A small network was shown many inputs. Here are its activations along a few directions, one row for each input.
In each table, some parts of the input vary, and every possible input appears once, in random order.
A made-up example of a description, with smaller parts first: one of 8 places around a ring, together with either a single point or (one of 2 separate values, together with one of 4 places along a line) or one of 11 places along a line.
Shared parts are said once, and a part with two or three values counts as separate values.
In the rows, zero is written as 128.

Rows:
R1: [ 90 113 133 140 145 125 151  96 120 117 111 126]
R2: [218 170 117 109 121 156  93 102 139 168 174 103]
R3: [ 92  90 123 149 118 115 125  84 129 105 131 130]
R4: [ 84 123 130 134 128 122 150 169 126 117  96 118]
R5: [ 79 126 136 129 110 126 150 156 121 106 110 115]
R6: [ 81 104 126 135  83 114 120 142 129  93 125 119]
R7: [ 90 107 122 119  99 120 144 150 127 102 113 113]
R8: [ 94 110 127 143 162 120 151 109 124 129  97 128]
R9: [210 174 128 104 117 121 105 134 122 152 194 139]
R10: [101  91 117 129 134 121 149  94 126 114 118 121]
R11: [236 171 138 113 119 133 113 125 123 165 163 118]
R12: [ 89 110 118 150 169 123 146 116 116 145  90 146]
R13: [165 124 166 110 164 177  75 144 152 145 133 135]
R14: [212 183 118 111 115 122 104 124 147 131 176 171]
R15: [ 79 124 121 145 136 125 144 175 118 130  88 138]
Question: Describe the family of inputs behind these rows.
Answer: either a single point or one of 4 places along a line or (one of 2 separate values, together with one of 5 places along a line)
Question: Change only the place on the line of 5 in R4. List by row number the other rows that result.
Answer: R5, R6, R7, R15

Rows:
R16: [145 182 112 138 110 106 126 176 121 147 128 146]
R17: [147 155 113 135  96  93 173 121 110 123 135 114]
R18: [151 150 109 137 174 126 125 136 115 174 117 156]
R19: [146 141 122 137 154 118 164  70 101 150 117 125]
R20: [172 129 172 109 175 157 107 140 146 146 119 138]
R21: [146 122 128 116  75 150  96 143 133 122 155  98]
R22: [149 101 141 129 141 158  87 100 140 149 147  98]
R23: [ 29  92 133 134 111 111 153 176 110  97  99 118]
R24: [158 164 158 101 113 152 111 181 143 115 135 132]
R25: [129 117 109 115  77  97 123 104 137  90 162 140]
R26: [ 37  79 114 144 171 142 152 133 143 109  64 127]
R27: [128 105 124 141 138 126 119  57 136 114 159 145]
Question: Describe the family of inputs behind these rows.
Answer: one of 2 separate values, together with either a single point or one of 5 places around a ring
Question: The inputs of R23 and R26 match in every part but the choice among 2 separate values. If R17 is changed in the same way as R23 into R26, which row does it become?
Answer: R19
Question: Change only the choice among 2 separate values in R20. List by row number the other rows that result.
Answer: R24
